A small network was trained on invented records. Each row is its activation on one of them, seen along a few directions.
Each row is followed by the record's values for the fields RIPI, BINA, RILA, FORI, RUGA, DOVIT.
Not every record has every field; a missing one is written absent.
Other fields move the rows too, some of them a lot.
In the rows, 500 means zero.
Strong random noise was added to every row along 2 fixed directions; ignore it. To show where, here is one row again and again, with new noise each time:
[457 508 618 417 490 340 686 512 395 298 455 511 545 477 495 609]
[576 454 627 548 435 497 560 642 413 246 583 548 393 444 591 530]
[546 489 600 495 444 465 577 623 442 314 600 566 351 435 507 572]
[506 489 618 468 467 406 632 568 407 285 515 530 471 461 526 580]

[410 702 467 266 532 496 639 566 688 898 617 530 314 558 177 747] | RIPI=diduv, BINA=gegeg, RILA=vir, FORI=menib, RUGA=bol, DOVIT=zafa
[604 540 407 554 531 591 440 496 696 771 563 589 357 550 412 399] | RIPI=diduv, BINA=nerem, RILA=vir, FORI=vubi, RUGA=absent, DOVIT=zafa
[482 368 500 617 575 591 442 424 496 397 383 577 588 543 561 370] | RIPI=kep, BINA=nerem, RILA=vir, FORI=vubi, RUGA=absent, DOVIT=ped
[554 596 498 475 490 618 639 531 688 553 354 427 594 687 626 585] | RIPI=kep, BINA=nerem, RILA=vir, FORI=menib, RUGA=guvik, DOVIT=zafa
[547 393 416 424 475 544 374 576 600 465 607 638 340 412 396 534] | RIPI=diduv, BINA=nerem, RILA=pafe, FORI=menib, RUGA=guvik, DOVIT=lag
[295 516 369 323 493 218 429 438 272 621 743 474 223 372 276 594] | RIPI=kep, BINA=gegeg, RILA=vir, FORI=rina, RUGA=absent, DOVIT=lag
[512 581 421 430 483 568 471 563 487 565 819 469  98 467 362 622] | RIPI=kep, BINA=nerem, RILA=vir, FORI=rina, RUGA=absent, DOVIT=dakof
[451 549 462 368 527 325 630 444 502 513 389 552 545 554 272 604] | RIPI=absent, BINA=absent, RILA=absent, FORI=vubi, RUGA=absent, DOVIT=zafa
[508 479 526 420 526 592 613 421 553 440 350 428 728 588 601 482] | RIPI=diduv, BINA=nerem, RILA=vir, FORI=menib, RUGA=guvik, DOVIT=dakof
[603 353 385 544 569 622 370 433 605 570 510 613 388 438 362 311] | RIPI=diduv, BINA=nerem, RILA=vir, FORI=vubi, RUGA=absent, DOVIT=dakof
[511 511 638 491 496 507 677 528 552 289 192 296 867 700 738 573] | RIPI=kep, BINA=gegeg, RILA=pafe, FORI=menib, RUGA=guvik, DOVIT=zafa
[536 560 422 651 523 586 520 469 639 723 481 482 553 513 687 384] | RIPI=kep, BINA=nerem, RILA=vir, FORI=menib, RUGA=bol, DOVIT=sot
[592 597 412 541 448 624 418 425 701 873 601 489 542 482 584 427] | RIPI=diduv, BINA=nerem, RILA=pafe, FORI=menib, RUGA=guvik, DOVIT=sot
[403 598 529 272 595 430 748 471 657 527 280 439 681 650 317 847] | RIPI=kep, BINA=nerem, RILA=pafe, FORI=menib, RUGA=guvik, DOVIT=zafa
[490 126 478 560 587 374 345 428 401 114 283 622 569 405 431 397] | RIPI=kep, BINA=nerem, RILA=pafe, FORI=vubi, RUGA=absent, DOVIT=lag
[530 758 513 357 423 574 531 646 414 662 654 448 331 537 484 730] | RIPI=absent, BINA=absent, RILA=absent, FORI=menib, RUGA=guvik, DOVIT=zafa
[693 486 641 686 454 582 398 621 240 211 450 416 623 566 883 357] | RIPI=absent, BINA=absent, RILA=absent, FORI=vubi, RUGA=absent, DOVIT=zafa
[341 689 472 351 474 325 401 410 292 669 625 542 332 400 309 526] | RIPI=absent, BINA=absent, RILA=absent, FORI=vubi, RUGA=absent, DOVIT=ped
[505 315 602 510 500 417 365 453 448 371 485 609 377 428 402 409] | RIPI=diduv, BINA=gegeg, RILA=vir, FORI=vubi, RUGA=absent, DOVIT=losuv
[544 430 521 607 577 582 446 436 567 506 498 534 637 394 620 384] | RIPI=diduv, BINA=nerem, RILA=pafe, FORI=menib, RUGA=bol, DOVIT=sot
[618 204 425 743 420 524 275 566 287 247 561 585 481 348 620 220] | RIPI=absent, BINA=absent, RILA=absent, FORI=vubi, RUGA=absent, DOVIT=lag
[408 544 531 454 443 571 497 579 521 553 570 495 371 511 484 513] | RIPI=diduv, BINA=gegeg, RILA=vir, FORI=menib, RUGA=bol, DOVIT=ped
[514 641 521 389 470 514 596 556 687 596 438 432 588 637 519 589] | RIPI=diduv, BINA=gegeg, RILA=pafe, FORI=menib, RUGA=guvik, DOVIT=zafa
[584 571 600 706 372 595 483 695 234 437 786 341 469 570 769 514] | RIPI=absent, BINA=absent, RILA=absent, FORI=rina, RUGA=absent, DOVIT=zafa
[606 492 557 648 513 718 418 658 594 441 630 557 447 484 680 340] | RIPI=diduv, BINA=gegeg, RILA=pafe, FORI=menib, RUGA=bol, DOVIT=ped
[463 588 480 479 583 416 618 314 669 661 368 482 732 512 560 425] | RIPI=diduv, BINA=nerem, RILA=pafe, FORI=menib, RUGA=bol, DOVIT=sot
[534 738 485 486 447 444 472 487 382 735 607 446 406 528 515 520] | RIPI=absent, BINA=absent, RILA=absent, FORI=vubi, RUGA=absent, DOVIT=zafa
[526 704 441 525 434 529 416 487 418 758 712 516 292 343 582 442] | RIPI=absent, BINA=absent, RILA=absent, FORI=menib, RUGA=bol, DOVIT=sot
[604 590 437 602 324 811 382 695 608 613 820 604 240 487 552 458] | RIPI=absent, BINA=absent, RILA=absent, FORI=menib, RUGA=guvik, DOVIT=ped
[555 584 457 600 441 640 267 562 354 610 757 606 239 399 513 395] | RIPI=absent, BINA=absent, RILA=absent, FORI=vubi, RUGA=absent, DOVIT=ped
[544 396 649 582 459 443 627 537 386 169 419 488 613 495 649 499] | RIPI=absent, BINA=absent, RILA=absent, FORI=menib, RUGA=bol, DOVIT=losuv
[280 534 355 290 531 208 500 403 298 611 688 520 291 420 267 691] | RIPI=kep, BINA=nerem, RILA=vir, FORI=rina, RUGA=absent, DOVIT=lag
[655 372 370 644 438 678 322 580 501 486 666 618 239 366 385 293] | RIPI=absent, BINA=absent, RILA=absent, FORI=vubi, RUGA=absent, DOVIT=dakof
[434 533 555 295 616 324 660 397 643 507 415 584 501 484 265 690] | RIPI=diduv, BINA=nerem, RILA=pafe, FORI=menib, RUGA=bol, DOVIT=losuv
[550 567 546 499 419 608 559 626 613 483 451 400 472 640 645 548] | RIPI=kep, BINA=gegeg, RILA=vir, FORI=menib, RUGA=guvik, DOVIT=zafa
[586 477 520 666 441 690 324 576 573 716 631 490 534 411 657 378] | RIPI=diduv, BINA=gegeg, RILA=pafe, FORI=menib, RUGA=bol, DOVIT=sot
[314 451 590 480 565 357 530 331 317 442 293 418 848 551 588 290] | RIPI=diduv, BINA=gegeg, RILA=vir, FORI=vubi, RUGA=absent, DOVIT=ped
[501 525 484 430 565 441 506 489 581 602 454 551 479 558 370 461] | RIPI=diduv, BINA=gegeg, RILA=vir, FORI=vubi, RUGA=absent, DOVIT=zafa
[666 352 567 662 500 599 378 669 573 247 452 527 427 541 585 416] | RIPI=kep, BINA=gegeg, RILA=pafe, FORI=vubi, RUGA=absent, DOVIT=zafa

Which values does each new row have?
[476 590 422 550 564 493 546 364 621 865 442 518 670 507 618 364] | RIPI=diduv, BINA=nerem, RILA=vir, FORI=menib, RUGA=bol, DOVIT=sot
[362 643 457 340 499 376 567 425 379 619 666 352 336 470 367 612] | RIPI=kep, BINA=gegeg, RILA=vir, FORI=rina, RUGA=absent, DOVIT=dakof
[500 616 459 436 510 381 555 459 555 579 461 540 429 550 341 570] | RIPI=absent, BINA=absent, RILA=absent, FORI=vubi, RUGA=absent, DOVIT=zafa
[535 532 573 441 491 605 504 679 586 503 524 460 533 558 494 619] | RIPI=diduv, BINA=gegeg, RILA=pafe, FORI=menib, RUGA=guvik, DOVIT=zafa
[373 572 564 441 423 472 652 503 432 419 427 440 576 547 479 625] | RIPI=absent, BINA=absent, RILA=absent, FORI=menib, RUGA=bol, DOVIT=ped
[460 478 662 609 505 427 531 597 210 269 512 249 710 595 764 561] | RIPI=kep, BINA=gegeg, RILA=pafe, FORI=rina, RUGA=absent, DOVIT=zafa
[408 702 480 354 497 286 590 377 391 650 494 466 482 398 472 568] | RIPI=absent, BINA=absent, RILA=absent, FORI=menib, RUGA=bol, DOVIT=sot
[425 437 462 520 594 535 487 394 543 499 401 599 528 535 420 453] | RIPI=kep, BINA=nerem, RILA=vir, FORI=vubi, RUGA=absent, DOVIT=ped
[404 236 440 472 569 313 383 390 304 362 344 556 646 409 455 286] | RIPI=diduv, BINA=gegeg, RILA=vir, FORI=vubi, RUGA=absent, DOVIT=lag
[636 423 455 532 571 701 489 572 665 497 558 590 342 468 470 394] | RIPI=diduv, BINA=nerem, RILA=vir, FORI=menib, RUGA=bol, DOVIT=dakof
[538 587 597 375 491 515 626 590 640 445 413 434 629 653 535 642] | RIPI=diduv, BINA=gegeg, RILA=pafe, FORI=menib, RUGA=guvik, DOVIT=zafa
[464 596 460 550 460 452 589 408 512 690 500 470 598 434 581 371] | RIPI=absent, BINA=absent, RILA=absent, FORI=menib, RUGA=bol, DOVIT=sot
[313 442 482 446 532 409 473 469 473 435 405 527 365 461 292 507] | RIPI=kep, BINA=gegeg, RILA=vir, FORI=vubi, RUGA=absent, DOVIT=ped
[431 524 471 538 522 465 591 314 563 718 286 434 793 575 656 466] | RIPI=kep, BINA=nerem, RILA=vir, FORI=menib, RUGA=bol, DOVIT=sot
[447 480 351 400 535 374 567 318 515 590 406 527 538 443 191 467] | RIPI=absent, BINA=absent, RILA=absent, FORI=vubi, RUGA=absent, DOVIT=dakof
[537 430 552 595 473 727 487 555 541 320 434 514 593 608 743 463] | RIPI=kep, BINA=nerem, RILA=vir, FORI=menib, RUGA=guvik, DOVIT=ped
[641 520 419 676 486 715 367 524 718 717 687 585 336 393 607 340] | RIPI=diduv, BINA=nerem, RILA=pafe, FORI=menib, RUGA=bol, DOVIT=sot
[399 706 440 453 495 507 464 426 426 792 837 503 350 534 504 528] | RIPI=diduv, BINA=nerem, RILA=vir, FORI=rina, RUGA=absent, DOVIT=ped
[442 642 455 449 367 328 315 568  41 534 929 432 185 342 585 565] | RIPI=absent, BINA=absent, RILA=absent, FORI=rina, RUGA=absent, DOVIT=lag
